Each row below holds a small network's activations on one input, seen along a few directions.
In each table, some parts of the input vary, and every possible input appears once, in random order.
Descriptions start from the smaller parts, as in this example, which fits no table here: ring(5) and (point or line(9) or (values(3) and line(4))).
Shared parts are said once, and a part with two or three values counts as separate values.

Other details of the inputs shift rows strongly along two fixed directions, in all tables alike. That doesn't count.
To show where, the next rows are all for the same input, with only those details redrawn:
[-25   4  12  36 -36  18  19  20  -9   3  -7  36]
[  5  -5  10 -37  16 -35 -35   1  -1  16  14  -9]
[-27 -12  -9  36   3  -8  32   2 -15  28 -18 -33]
[-12 -13  -5   1  20 -28   3  -3 -10  29  -5 -39]
[-28  -9  -6  40  -5  -2  33   6 -15  23 -18 -21]
[-24  -1   7  32 -23   9  20  14 -10  10  -9  16]

Table:
R1: [  5  -9 -16 -10  -5   1   1  14   2  -1   9   9]
R2: [-5 -9 13 -7 -4  3  1 13  0  3 17  1]
R3: [ 26  24  32 -37   6   3 -34  12   4 -22  16  37]
R4: [ -7  -5 -13  31 -30  33  25  31  -1 -12  -2  34]
R5: [ -4  11   7  38 -45  39  29  -3   1 -32  -6  40]
R6: [ 23   6  20 -41  27 -15 -20 -13   5  -9  19 -19]
R7: [  5 -22 -30  -3  20 -18   8  -2  -1  19  -1 -38]
R8: [ 22  27  32 -34  -5  -5 -40   0  10 -19   9  37]
R9: [ 29  -3  -3 -42  28 -25 -27 -27  13  -8   9 -40]
R10: [-14 -18 -32  27  23 -10  41   7 -15  31 -20 -49]
R11: [ -4   8  17  33 -14  26  31  -4  -3 -12  -6   7]
R12: [ 12 -18   8 -43  34 -27 -28   6   4  13  26 -38]
R13: [ 19  -8  12 -41 -18   0 -37  11  14 -15  33  36]
R14: [ 11  21   4   3 -11   3  -4  -3  -2 -14  -8  31]
R15: [-27   8  10  37 -41  19  13  14  -7   7  -9  34]
R16: [-14  -4 -14  34 -41  22  20  15  -1  -8  -5  37]
R17: [-21 -14  -8  34   9  -2  36   8 -14  29 -16 -33]
R18: [  0  -8   5  -4 -30  22   3  19   6 -16  19  34]
R19: [ -1  18 -10  37 -38  29  20  -8   1 -20 -15  32]
R20: [  2  25  19   4 -16   6  -9  -9  -2  -8  -6  24]
R21: [-11  22  18  37 -27  24  24   2  -9 -13 -16  33]
R22: [-87 -33 -42  24  71  29   7 -37  11  21 -37 -27]
R23: [ -4  -9 -19   4  11 -19   2   5  -1  21 -12 -25]
R24: [ 12   6 -16   2  28 -19   7 -17  -2   9 -21 -40]
R25: [ -6 -22 -22  -1   5 -18   0 -16   1  18   3 -47]
R26: [ 18  -1 -21   1  26   0  16  -6  -2  -6  -8 -31]
R27: [ 24  25  32 -40   3   0 -30   6   3 -20  16  39]
R28: [ -4 -18 -29  -3  32 -38   3  -8 -10  34 -11 -54]
R29: [-18   2  13  33 -25  29  23  36  -9  -1  -4  33]
R30: [ 33  19   9 -40  13 -13 -33  -4   5 -12   8  25]
R31: [ 19  21  37 -30 -18   3 -36  -7  10 -29  23  45]
R32: [ 26   1  14 -41  43 -21 -23 -12   4  -3  17 -40]
R33: [ -4  21  -7  35 -20  15  20  -9  -7  -4 -24  16]
R34: [ -3 -22 -16   1   2  -9   5  -4   6   9   2 -36]
R35: [ 3  1 -2 -2 -9  9 -5 31 -2 -1  4 31]
R36: [ 25  16  15 -36 -20   1 -41 -18  15 -28  20  31]
R37: [-24 -18  -6  36  -1   1  32   0  -3  20 -11 -43]
R38: [-11 -17 -11  -3  32 -37   3  -8 -11  36  -7 -59]
R39: [-19   7  -8  37 -42  18  13  15  -5   5 -13  39]
R40: [ -2 -15  -4  -5 -16  -2  -5   1   4  -3  13   3]
R41: [  4  -1  20 -37 -11 -17 -47  -3  10   2  28  13]
R42: [  1   0  -7   3 -33  13  -8  17  11 -12   5  39]
R43: [  1  18  -4  39 -41  38  26   5   6 -30 -16  44]
R44: [-74 -10 -30  29  67  44  12 -49  13  -3 -45 -10]
R45: [  4 -12   2  -5 -18  18  -2  22   6 -13  17  20]
R46: [  0  -6 -34  33  19  -8  40 -25  -9   8 -26 -54]
R47: [ 25  24  33 -36   1  -2 -34   1   5 -17  14  40]
R48: [ 10 -13  14 -38  16 -23 -30   0   6  10  26 -15]
R49: [ 21   8  19 -35  20 -19 -29 -19  11  -8  12 -21]
R50: [  3 -13 -22  28  27   8  47 -13  -7   1 -16 -65]
R51: [-10  -4  18   2 -24   4  -8   8   2  -3  15  22]
R52: [ 16 -14 -18  -6  37 -16  17 -29  -1   6  -5 -68]
R53: [ 17  -6  -7 -39  20 -29 -31   7   2  15  12  -3]
R54: [ 37  12   1 -41   7  -8 -32  -9  11 -21  15  21]
R55: [ 10  -9   5 -46  36 -35 -27   6  -3  22  16 -30]
R56: [ 17  10  17 -33  14 -22 -34 -28   7  -3  14 -19]
R57: [ 14   4  -3 -36 -24  -9 -48   4  13  -9  22  41]
R58: [ 33   7  -6 -42  48 -27 -24  -6   0   1   2 -28]
R59: [  1  21   1  31 -20  31  32  12  -7 -17 -17  37]
R60: [ -8   0  10  -2  -6  -7 -10  13   1  10   0   5]
R61: [  2   1 -25  34   6  16  48  -7  -7  -5 -20 -23]
R62: [ 14  10  11  -2 -21  28   8   1   6 -32  10  31]
What is each input in this table made of?
> values(2) and (point or (ring(5) and line(6)))
The inputs of R42 and R43 match in every part but the values(2) part. If R2 is changed in the same way as R42 into R43, which row does it become?
> R6
The inputs of R52 and R13 match in every part but the values(2) part. If R49 is changed in the same way as R52 into R13, which row does it become?
> R37
Change only the ring(5) part in R58. List by row number the other rows that result.
> R3, R26, R32, R50

Table:
R63: [ -8 -22 -18   4  32 -16  18 -10  -7  21  -4 -58]
R64: [ 12  24  19  -5 -45  23 -21  20   6 -27  11  78]
R65: [-18   6   4  59 -30  35  50  10 -10  -4 -18  10]
R66: [ -6  -1 -11  27  10  -5  30  -6 -11  15 -18 -38]
R67: [-14  -1 -13  51 -27  29  49   8  -8  -4 -17   9]
R68: [ 21   4   7 -41  16 -34 -35 -14   4   4  13 -18]
R69: [ 26  -3   9 -51  13 -25 -42 -10  11  -7  25 -11]
R70: [ 11   8  18 -39  -1 -14 -39   5   4  -4  19  30]
R71: [  7 -13 -13 -27  29 -23 -15  -2   3  13   5 -29]
R72: [-20  -7  -4  36   1  10  34   2  -9  14 -14 -24]
R73: [ 32   2   0 -60  26 -39 -47 -10   5   3  19 -10]
R74: [  7  -4  11 -31  -4  -8 -32   0  10  -7  22  12]
R75: [-27   2 -10  59 -31  30  42  14  -9   4 -23  18]
R76: [-15   7   8  51 -32  33  45  10 -10  -8 -13  21]
R77: [  2  17  19  -6 -40  22 -23  26   7 -22  10  83]
R78: [-27   9 -16  27  32  36  19 -38   8 -18 -32  -3]
R79: [  3  11  24 -13 -37  26 -25  22  10 -25  22  69]
R80: [ 10   2   4 -31   2 -14 -32   3   3   0  13  21]
R81: [ -6  -3 -11  26  10  -7  32  -7 -13  15 -17 -36]
R82: [-18   5  -9  61 -39  27  45   4  -8  -3 -23  14]
R83: [-10 -23 -30  10  32 -19  24 -12  -8  27 -12 -63]
R84: [ 27  -6  -5 -52  23 -36 -40 -16  10   3  18 -27]
R85: [ 24  15  18 -38   1 -13 -36   6   5 -11  15  27]
R86: [  1  14  19  -9 -44  15 -30  15   9 -20  14  74]
R87: [ 12   9  18 -39   2 -13 -40  10   6  -5  16  30]
R88: [  2   9  12  14 -32  28   8  14   2 -20   6  38]
R89: [  6 -12   2 -32  30 -34 -24 -16   3  17  11 -44]
R90: [  1  -7 -18  17   9  -1  25   0  -4   7 -12 -27]
R91: [  0 -16 -14   7  35 -29  20 -24  -7  25 -10 -82]
R92: [-15  -9 -16  27  -4  10  25   5  -4   9 -11 -12]
R93: [-19 -13 -11  34   4  12  36   7  -7   9 -13 -23]
R94: [ -1  -3  -2  19  12  -1  26  -1  -7   8 -11 -30]
R95: [ 16 -12 -10 -24  37 -25  -5  -9   0  10   5 -50]
R96: [  8   0   5  -4  -7   7   2   3   0 -10   9   9]
R97: [ -8 -19 -15   4  46 -26  19 -11  -9  31 -12 -76]
R98: [ 15  22  18 -11 -36  17 -22  21   7 -26  10  74]
R99: [-32   2   0  60 -36  27  42   8  -9   3 -21  14]
R100: [-29   8  -8   7  30  34  -5 -32  13 -20 -22  19]
R101: [ 16  -8   1 -52  13 -28 -47  -7  12   2  22  -4]
R102: [ 20  -4  14 -61  30 -34 -48  -7   6   7  26 -12]
R103: [-17  -6 -11  27  11  -5  25  -2 -11  21 -17 -35]
R104: [  9  16  13   0 -42  27  -9  19   7 -26  11  65]
What is each input in this table made of?
> values(2) and (point or (line(4) and ring(5)))
The inputs of R86 and R82 match in every part but the values(2) part. If R93 is changed in the same way as R86 into R82, which row does it become?
> R95
Change only the values(2) part in R88. List by row number the other rows that result.
> R79

Table:
R105: [  9   4  16 -22 -20   8 -26  15   6 -15  18  41]
R106: [-20   0   0  37 -39  31  21  18  -2  -5  -5  39]
R107: [  0 -12  -6  -8  28 -22   0  -7  -6  19  -2 -47]
R108: [ 12   4  12 -40 -14  -8 -44  13  10 -11  20  47]
R109: [ 9  3 -8 13 -7  3 17  0 -3  1 -7 -5]
R110: [-25   6   4  43 -40  28  26  19  -6  -4 -14  43]
R111: [ 19  11  27 -37 -10  -6 -40  10  11 -16  24  41]
R112: [ 19   8  16 -21 -22   5 -22   8   6 -21  18  40]
R113: [-42   4 -21  63   6  56  47 -21   2 -18 -40  10]
R114: [ 14   8  21 -21 -24   9 -24  15  11 -20  21  50]
R115: [-17 -24 -28  18  41 -28  25 -17 -13  42 -18 -85]
R116: [ 21  -6  -1 -50  27 -32 -35  -4   4   7  20 -18]
R117: [-15   1 -13  60 -26  26  54   7 -10  -3 -21  -5]
R118: [-43   8 -13  57   9  50  44 -25   1 -13 -40   9]
R119: [  4   3   5 -12   5  -9 -10   4  -2   4   7   2]
R120: [ 15 -14 -11 -29  36 -32  -8 -14   1  16   5 -60]
R121: [ -9  -7  -7  27   7  -1  34  -4  -9  14 -15 -42]
R122: [ 32   6   3 -47  25 -35 -34 -11   3   6  12 -20]
R123: [  9  19  28   2 -44  24 -10  15   2 -28  13  69]
R124: [ 12  -5   5 -48  25 -35 -40  -7   5  12  19 -19]
R125: [  6  -6 -16   3  31 -27  12 -14  -8  18 -10 -63]
R126: [-11 -13 -13  12   6  -5  15  -1  -3  14  -4 -25]
The inputs of R106 and R115 match in every part but one. If R108 is changed in the same way as R106 into R115, which row does it become?
> R110
What is each input in this table made of?
> values(2) and (point or line(10))

Table:
R127: [ -3  -4  -3   1   7 -12   1  -3  -3  12  -2 -19]
R128: [-19   9   3  16 -11  32   2  -6   6 -18  -8  39]
R129: [-14  -7 -10  37  -4  12  39   6 -10   8 -14 -19]
R130: [ 14  -2   1 -35  11 -24 -32  -2   5   5  13  -4]
R131: [ 10  -4   6 -32   8 -15 -26   1   6   1  16  -2]
R132: [ -3 -12 -15  16  16  -9  25  -8  -7  15  -9 -49]
R133: [ -9 -16 -21  16  16 -11  21  -5  -6  20 -11 -45]
R134: [-12   3   6  33 -22  21  28  13  -6  -3  -8  17]
R135: [ -6 -12 -20  21  16  -7  29  -2  -9  18 -13 -41]
R136: [ 19   4  15 -36   3 -16 -31  -1   6  -6  18   8]
R137: [  1  16  17  17 -54  36   3  22   5 -28   7  73]
R138: [  0   8   6  18 -31  16   9  10  -2 -11  -2  32]
R139: [ 14  -4   9 -43  17 -26 -36  -4   6   5  19 -10]
R140: [ 13   9   6 -45  25  -7 -43 -20  14 -16  11  12]
R141: [-12  -1  -8  40  -9   8  37  -1 -10   9 -18 -20]
R142: [ -8   9  -1   2  10  18  -4  -8   6 -12  -9  17]
R143: [  9  -6 -10 -16  23 -25  -7  -5  -3  14   0 -31]
R144: [  7  13  17  -9 -21   7 -14  13   1 -11   9  42]
What is each input in this table made of?
> values(3) and (point or ring(5))
The inputs of R133 and R137 match in every part but the values(3) part. If R128 is changed in the same way as R133 into R137, which row does it become?
> R140
Which other rows agree with R129 in the values(3) part? List them by row number.
> R134, R135, R142, R143, R144
